These are the activations of a small neural network, seen along a few directions. Each row is one input.
Each table varies a few parts of the input and shows all the possible inputs, shuffled.
A made-up example of a description, with smaller parts first: one of 6 places along a line, together with either a single point or one of 9 places around a ring or (one of 3 separate values, together with one of 8 places around a ring).
Shared parts are said once, and a part with two or three values counts as separate values.

Other details of the inputs shift rows strongly along two fixed directions, in all tables alike. That doesn't count.
To show where, the next rows are all for the same input, with only those details redrawn:
[  2   4   9   4   1   0 -12  13 -12   2  -3   1  -7]
[  2   0 -10  16   5   5  16  14  -1   7  -9  11  13]
[-5  0 11 -3  6 -2 -7 -3 -4 -1 -4  1  3]
[ -8  -3   8  -3   9  -2   3 -11   2  -1  -5   4  14]
[  1  -2 -11  15   6   5  20  11   2   7 -10  12  17]
[  2  -1 -10  16   5   5  18  13   0   7  -9  12  14]
[ -1  -3 -10  13   8   4  21   6   4   6 -10  12  20]
[ -2  -3 -11  13   8   5  23   5   5   6 -10  13  21]

Table:
r1: [  7   9   5   6   1   2 -13  11 -10   0  -7  -7 -10]
r2: [ -6  -1  18  -2   8  -4  -7 -19   1  -3  -2  -4   1]
r3: [  2   0   5  -5  -5  -1  -8  13 -10   3   6   3  -6]
r4: [-2  1  8  2  4 -1 -6  5 -7  1 -4  2  0]
r5: [  1  -4 -19   3   5   6  25  10  13  -5  -7  12  16]
r6: [  7   6  -7   0 -11  -1 -13   5  -6   1   2  -7 -13]
r7: [  4  -3  -1  -8  -8   0  -8  15  -8   2   9   0 -11]
r8: [ -6  -1   4   0  11   0   8 -23  10  -4  -8  -4  16]
r9: [  4   3  -3  -3  -4  -2 -11  10 -11   0  -3  -4   0]
r10: [ 0 -5  5 -8  0  3 -3 10 -1 -2  3  1 -3]
r11: [ -3  -1   6   3   0  -1   6 -12   5   3   7   0   0]
r12: [  3   2   3   5  -8  -2  -4   3  -5   7  11  -1 -12]
r13: [ -2   0   1 -11   1   2 -10  -3   0  -7  -6  -3   4]
r14: [ -5  -4  17 -12   6   2  -5  -8   5  -6   3  -5  -5]
r15: [-23 -15  16 -33   9 -12   5 -48  14  -8   9   1  28]
r16: [ 2 -4  2 -8 -5  2 -6 15 -5  0  6  0 -8]
r17: [  5  -1 -24   9  -3   1  15  10  -1   6  -5   6  17]
r18: [ -8  -1   3 -12   0 -10  -6 -27   3  -2   2  -9   9]
r19: [ -6  -3  10 -10  -5  -7  -6 -15  -1   2  12  -2  -3]
r20: [  3   4   2   8  -8  -6  -9   1  -9   7   6  -3 -11]
r21: [  1   1  -8   5   7   8  12  -3  10  -3 -11   2  11]
r22: [ -1  -6 -10   5  -2   3  20  -6  12   5   7   4   6]
r23: [  3   4   2  -4   2   3  -7  15  -1  -9  -3   0 -12]
r24: [  4   5   1  -1   1   6 -12  11  -4  -4  -7  -3  -6]
r25: [-26 -20  12 -36  10 -11  11 -57  24 -10  10  -2  29]
r26: [  2   2  -2   1  -9  -8 -11   7 -14   7   5   0  -9]
r27: [  9   3 -16  18   3  12  16   9   8   2 -11   4   5]
r28: [  5   5   1   4  -2   2  -3   6   2  -6   2  -4 -18]
r29: [  1   3   1  -3   0  -1 -10   5  -8  -2  -5  -4   2]
r30: [ -4   0   3  -6   3  -2   3 -17  13  -9   3  -4  -4]
r31: [  3  -1 -14  13   8   9  26   4  17  -4  -7   8   7]
r32: [  4  -4 -12  16   1  10  26   8  10   6   1   6   3]
r33: [  1  -2   4   2  -2   2   2  -3   5   2   8  -4 -10]
r34: [  1   0  -6 -11  -4  -4  -6   7  -1  -7   4   0  -7]
r35: [  5   4  12   8   0   4  -6   9  -6   3   3  -1 -14]
r36: [-5 -4 10 -9  2 -1 -2 -2 -2 -1  3  4  6]
r37: [  4  -1 -11  20   1   7  27   4   7   9   0  10   8]
r38: [-1 -2 -9 18  4  2 23 -8  8  7 -4  7 15]
r39: [  4   5  -6  -1  -9  -6 -12   5 -11   3   1  -6  -6]
r40: [ 3  6  2  8  0  0 -5 -4 -3  0 -3 -8 -5]
r41: [  3   1   1  -2 -10  -4  -8   9 -11   6  10   1 -11]
r42: [  7   9   1  10  -5  -1 -11   3  -7   3   0  -9 -12]
r43: [  3   3  11   1  -1   3  -9  16 -10   2   2   2 -11]
r44: [ -1  -6 -19   8   0  -2  21   3   2   9  -3  13  22]
r45: [  5   2  -8  -6  -8   0 -13   9  -7  -1   0  -3  -5]
r46: [ -7  -2   8  -8  -3 -11  -8 -21  -1   2   6  -3   2]
r47: [ -7  -3  10 -13   1  -9 -12  -9  -6  -2   1  -1   6]
r48: [ -6   0  12 -14   9  -1  -4 -12  10 -14  -2  -4  -4]
r49: [ -3   2   8  -6   2   1  -9 -20   6  -7  -2 -10  -3]
r50: [ -3  -2   0 -15   1  -3  -5   1   3 -11   1   0  -1]
r51: [ 5  7 -3  7 -7 -3 -9  1 -7  4  2 -8 -9]
r52: [-1  2  9  4  5 -1 -4  0 -4  2 -5  1 -1]
r53: [ 1  5  4  0  4  1 -9  5 -6 -2 -7 -5  1]
r54: [  5   3  -6  -2  -8  -3  -5   7   0  -3   6  -3 -16]
r55: [  5   6   5  12  -6  -3 -10   4  -9   7   3  -4 -15]
r56: [-2 -5  2 -8 -6 -3 -2 -5  2  1 11 -3 -7]
r57: [  3   2  -7  -7  -8  -4  -8  10  -3  -4   6  -2 -15]
r58: [ -8  -3  13 -11   4  -7 -10 -10  -4  -3  -1   0   7]
r59: [ -2  -1  -7 -10  -5  -3  -6 -11   2  -3   0  -4   3]
r60: [  6   1 -22  14  -4   4  21   9  11   2   1   6  -1]
r61: [  0  -7 -11   6   7  11  26  10  11   2  -4  11  14]
r62: [ -5   0   2  -9  -2  -3  -7 -23   7  -5   2  -9   1]
r63: [  5   4  12   4   0   3  -8  14  -8   3   2   0 -14]
r64: [  6   4  -4  -5  -6   2 -16  14  -9  -3  -3  -4  -8]
r65: [  2  -2   9   2   3   6   0   3   3  -1   3  -3 -10]
r66: [  8   8  -2   7  -7   3 -12   4  -4   0   0  -8 -17]
The inputs of r55 and r42 match in every part but one. If r4 is changed in the same way as r55 into r42, which row does it become? -> r53
Describe the family of inputs behind these rows. -> one of 6 places around a ring, together with one of 11 places around a ring
Which other rows does r62 become when the place on the ring of 11 takes its other values? List them by row number. -> r6, r13, r21, r24, r27, r45, r49, r59, r64, r66
Which other rows does r49 become when the place on the ring of 6 takes its other values? List them by row number. -> r28, r32, r37, r38, r40

Table:
r67: [ 19   2 -38  17  -8  20  18  46  -3   9 -13  13   9]
r68: [  1  10   2  -2  -6  -9 -19 -13  -2  -7   1  -9 -16]
r69: [ 14  15  -2  35  -1   6  -2  30 -11   6  -8   7 -24]
r70: [  0   2  28 -14   7   8 -29  13 -12  -8  -5  -4 -13]
r71: [  8   1   2   3 -14   5  -5   5  -2   7  19 -11 -27]
r72: [  7   7  -3   2 -12  -6 -23  14 -25  10  -1  -6  -5]
r73: [-20 -10  34 -16  22   2   4 -61  25  -9   0 -15  18]
r74: [ -6   3   9 -24   4 -12 -20 -12   1 -18  -2 -12  -5]
r75: [ -3   3  11  -7 -10 -14 -16 -12  -2  -5  15  -3 -24]
r76: [  8   7   9  -5 -10   4 -26  -8  -4  -1   7 -24 -26]
r77: [ -7  -5  -7  19  13   3  29  -4   1  14 -14  16  39]
r78: [-23 -26 -13 -26  12   4  44 -37  34  -6   1  18  52]
r79: [  2  -6 -25   5   0  -3  31  16  11  -1   2  15   9]
r80: [  8   4 -19  29  13   9  32  34   5   1 -17  16  11]
r81: [ -8  -6  12 -17  -9 -16 -16 -11 -15   7  14  -2   2]
Describe the family of inputs behind these rows. -> one of 3 separate values, together with either a single point or one of 4 places along a line
The inputs of r77 and r72 match in every part but the choice among 3 separate values. If r80 is changed in the same way as r77 into r72, which row does it become? -> r74
Which other rows does r71 become when the choice among 3 separate values takes its other values? List them by row number. -> r73, r76

Table:
r82: [-12  -3  22 -19   1  -6 -27 -17 -11  -3  -6  -4  10]
r83: [ -5   0  26  -6   6  -8 -18  -5 -15   0   6 -11  -2]
r84: [  6  -1  -5  16 -10   2   5  28 -10  16   7   6 -17]
r85: [  3  -2   9   4  -6  -5 -17   8 -13  10  10  -4 -16]
r86: [ 19   6  -4  -1 -21   7 -20  36 -19   7  12  -5 -30]
r87: [  7   7  10  13  -1   1  -3  32 -19  10   3   1 -14]
r88: [  8   6 -16  26  -9   2   6   6  -3  12  -5   0  -7]
r89: [ -4   4  12   3  -4  -9  -9  -6  -1   2   8  -2 -22]
r90: [ -2   6  25 -10  10   2 -13 -12   5 -14   0 -15 -13]
r91: [ -3  -4  -9 -16   3  -9   2  -2   8 -11  -4  -6   5]
r92: [ 19   7  -8  10  -6  15 -16  42 -22   8 -10   5 -13]
r93: [ -4   3  -2  -3  -7 -10  -2 -16   3  -1  11   3   1]
r94: [ 14   4 -19  33  -6   7  18  32   2  10   2  12 -22]
r95: [  1  -2  15  -8   2   1 -17  19 -13  -3   1   9 -12]
r96: [  3   1 -13  10   6  10  17   5  13  -4 -16  16  14]
r97: [ -3   4  10   4  10  -6   1 -24  -1  -2  -7  -9  11]
r98: [ -1  -2  11   2   6  -2  -1  -9 -10   5  -4  -8  14]
r99: [  7   1  -6 -13 -10   6  -8   1  -6   6   8  -7  -6]
r100: [-8 -4  9 -6  4 -4 -8  0 -6  2 -3 10 13]
r101: [ -4  -1  -9 -10  -2 -17  -9  -6  -4  -4  -5  -9   9]
r102: [-11   3  23 -13   6 -12 -24 -21  -5 -10  -3   3   0]
r103: [-2  2 16  3 12 -3  6 -7  3 -9  1 -1 -5]
r104: [  4   5 -11  16  11  10  23  -4  10   1 -13  -3  15]
r105: [-7  5  8 -2  5 -5 -4 -1 -1 -2 -5 13 -1]
r106: [ -6   2   0  -7  -6 -10   6 -15   7   0  11   6  -1]
r107: [ 12  11 -13   4 -14  -9 -25  38 -25  -1  -2 -11 -27]
r108: [ -2  -7 -10   0   6  12  17   8   8   1 -12  15  23]
r109: [ 13   6 -13  14 -14   2   6  24  -5   2  10   9 -23]
r110: [ -6  -4 -12   3  13  13  25  -8  24 -10 -15  16  23]
r111: [ -1  -1 -13 -15   2  -7  -4  -3   3  -9  -6 -10   6]
r112: [ -6 -10   6  -9   1   8   3  -8  15  -2   5  -6  -1]
r113: [  3   3 -27  14  -9   0  23  -7   6   9  -1   7  17]
r114: [ -5  -7 -23  -9   7   0  23   2  18 -13  -5   2  16]
r115: [-11   0  12 -27  -2  -2 -11 -30  17 -15  12 -10  -8]
r116: [  9   8 -11   9 -15  -1  -8   6  -5   2   7  -4 -12]
r117: [ -5  -6 -15  18   6  -4  29 -20  19   7  -1  11  19]
r118: [  0  11  20   5   5  -8  -9   4 -11  -2   3  -5 -17]
r119: [ 7  4 -5 15 10  7 22  1 11 -2 -9  1  9]
r120: [-11  -6  30 -24  14   3  -7 -21   7 -12   3 -15   4]
r121: [ 20   3 -23  34 -17  14   6  46 -16  21  -1   2 -16]
r122: [-14  -4  -2 -19   5 -20   2  -9   2  -8   2   0   5]
r123: [  6   4   3  -3 -18  -6 -25  19 -21   8  17  -3 -21]
r124: [-11 -14  10  -9   5  -1   7 -16   8   0  10   2   0]
r125: [ -5  -1  17 -13  -2   0 -28   0 -15  -3  -5  -3   0]
r126: [ -4   1   8  -5   1   1 -11 -25   9  -5   0 -14  -9]
r127: [ -1  -6 -15  12   5   7  28 -16  23   1  -4   5  10]
r128: [ -7  -7  -5   7  11   6  27 -11   7   5  -8   0  33]
r129: [  3   4   4   5   5   1  -5  14  -5  -7  -4  14 -11]
r130: [ 5  0 13 -2  6  6 -2  8 -3  1 -2 -8 -1]
r131: [  5  -1 -22   5  -2   5  25  -9  19  -1   3   8  13]
r132: [  8   7 -20  15   4  14  12  12   5   2 -18  12  11]
r133: [ -8  -4  17 -15   7   0 -10 -32  20 -13   5 -11 -11]
r134: [  6  -7 -17  11  -2  14  14   6   6  12  -4  -1   5]
r135: [  1  -1  -9  -6  -1 -11  -1  20  -5  -9   3   1 -12]
r136: [ 14   7 -30  14  -9  10  15  10   5   7  -1   4  -1]
r137: [  0  -1 -17  20   0   4  21 -10  13   6  -5   3   9]
r138: [ -1  -4  -4  -9 -11  -4  -3 -12  -5   7   8  -3  10]
r139: [-13  -5  12 -12   6  -3   0  -4  -2   0  -3  13  13]
r140: [ -1  -1  -2  -7 -11  -4   1   9  -6   9  14   6  -4]
r141: [ -2   5   5   0   3  -4 -12 -12  -5  -3 -12   4   8]
r142: [ 6 -6  2  0 -3  6 -2  4  4  5  4 -4 -7]
r143: [  0  -3  11  -8  12   6   2 -13   2  -1  -5 -12  15]
r144: [ 1  8 13 11  6 -8 -6 -3 -8 -2  0 -5 -5]
r145: [ 0  6  4 12  7  0  3 -8  2 -2 -7 -7  6]
r146: [  4  -2  -2 -13 -10   8  -6  10   3   0  12  -4 -10]
r147: [  0  -6 -19   2  -9   5  16  -2   3   9   5   4  18]
r148: [ -5 -12  -1   6  16   4  37  -3  13   1  -2  11  27]
r149: [ -8  -3  21 -23   4   6 -25   1  -3 -11  -2  -3  -6]
r150: [-11  -1   4  -4   9  -1  -2 -24   8  -9 -13   5  19]
r151: [ -3  -3  15  -7  -6  -6 -24 -14 -11   7   5 -13  -9]
r152: [ -1   3  -3  -9  -2 -20 -19   9 -15  -5   3  -6 -11]
r153: [ -2  -6  10 -16 -10  -4  -8   1  -5  -2  18   0 -12]
The inputs of r107 and r152 match in every part but one. If r147 is changed in the same way as r107 into r152, which row does it become? -> r123
The inputs of r88 and r127 match in every part but one. If r138 is changed in the same way as r88 into r127, which row does it become? -> r86
Describe the family of inputs behind these rows. -> one of 8 places around a ring, together with either a single point or (one of 2 separate values, together with one of 4 places along a line)
Which other rows does r106 become when the place on the line of 4 takes its other values? List them by row number. -> r89, r105, r118
Which other rows does r148 become when the place on the line of 4 takes its other values? List them by row number. -> r95, r124, r153
Which other rows does r105 become when the choice among 2 separate values takes its other values? List them by row number. -> r139
Which other rows does r141 become when the place on the ring of 8 takes its other values? List them by row number. -> r96, r102, r105, r110, r129, r132, r150
